A small network was shown many inputs. Here are its activations along a few directions, one row for each input.
Each table varies a few parts of the input and shows all the possible inputs, shuffled.
Descriptions start from the smaller parts, as in this example, which fits no table here: ring(8) and (point or (values(2) and line(4)) or line(11)).
Shared parts are said once, and a part with two or three values counts as separate values.

Table:
x1:  -6  13   9 -16  11  12  25 -28  15 -18 -36 -16 -13  18  18  -7 -19
x2:  -4   3  -2 -16 -11   5  -9   7  -7 -14  66  13  38 -18  -6  -8  31
x3:  28 -14 -10 -19  -4  -3  12 -15   6   3 -57  -5  15 -16  15  11  21
x4:  32 -26  -2  21  11 -15 -30 -12 -10  48 -29 -35 -47  71 -46   4 -57
x5: -30   9   2   0  27  -2  19  31   4 -15 -33 -22   7   8   1   2  -9
x6: -28  -6   3 -14 -37   4  22 -10  -9  13  17 -24  59  -7  17   7  11
x7: -34  14 -20  10 -13   8  -2   9 -17  -5  49  21  15 -28   3 -14  -4
x8:  44 -10   2  23  27 -28 -60 -16 -13  36   6   9 -68  59 -44  -7 -51
x9:  16 -14  18   8 -25  -8   4  25   9  -5  31  30  -1 -27   6   2  39
x10: -39 -12 -23  -4 -15   8  12  11  -2   2   3 -32  43 -32   5   5 -16
x11: -24  32   7  17  30  -1   1  24 -10 -26   8  26 -18  11  -1 -12  -3
x12:  38  -3  -5 -12  11   2 -12  -7  -3  -9 -16  40  -6 -18   2  -5  34
x13:  -3 -22  16  10 -45   1  26   8  17  21 -16 -17  15 -24  21  31  25
x14:  11  35   4  -8  33  18  -8 -25  20 -29   6  14 -39   4   7  -9  -2
The inputs of x2 and x6 match in every part but one. If x11 is changed in the same way as x2 into x6, which row does it become? -> x5
Describe the family of inputs behind these rows. -> values(2) and (point or ring(6))

Table:
x15: -13 -16  -2   1 -33  -1  14  44  10  12  36  -1  34 -41   2  13  41
x16:  50   1  20  -1  20 -19 -53 -40 -12  -8  28  17 -58  34 -21  -8  -8
x17:  11 -14  13   0 -13 -13   0 -27  11  39 -47 -57  12  42   2  41 -30
x18: -41  22 -12 -12  -9  18  10   5 -18 -29  51   8  52 -28  19 -11   5
x19: -15  31  -2 -21  -5  36  26  -4   1 -46  24   2  34 -29  28   5  40
x20:  -6  27   6  35  39  -3 -27  13  -5 -17  13  16 -65  11 -12 -13 -22
x21:  17   8  10   2  43   2 -27   4   4 -16  18  25 -52  42 -42 -18 -12
x22: -13  26   4 -26  -4   6  33   1  11 -34  -9  34  22 -46  41   0  53
x23:  -7 -28 -16 -24  10   7  16  -6  11  11 -80 -50   5   0   3  16 -35
x24:  48  -3 -15  27  12  -1 -38 -24   5  32  25  41 -42  10 -19 -45 -25
x25:  -9  -8   5  -2   6 -20  27   6   5  11 -66 -55  -7  44   0  13 -39
x26:   7 -14  18  -3 -28  -7  21  24  10 -19   4  26  36 -42  28  12  46
x27: -40  -3 -11   0 -37  -3  -3  14 -13   0  66  -7  46 -37  -1  16  13
x28:   9   9 -10  42   9  -1 -13   5  -4  27  11  54 -35  26 -28 -29 -21
x29:   3 -39  -6 -18 -11  -1  14 -15 -16  38 -74 -55  18  14   1   9  -7
Describe the family of inputs behind these rows. -> values(4) or ring(5) or ring(6)
Start at x24 and move only the ring(5) part, one step at a time. The first step leads to x16. Which rows follow, in order? -> x21, x20, x28
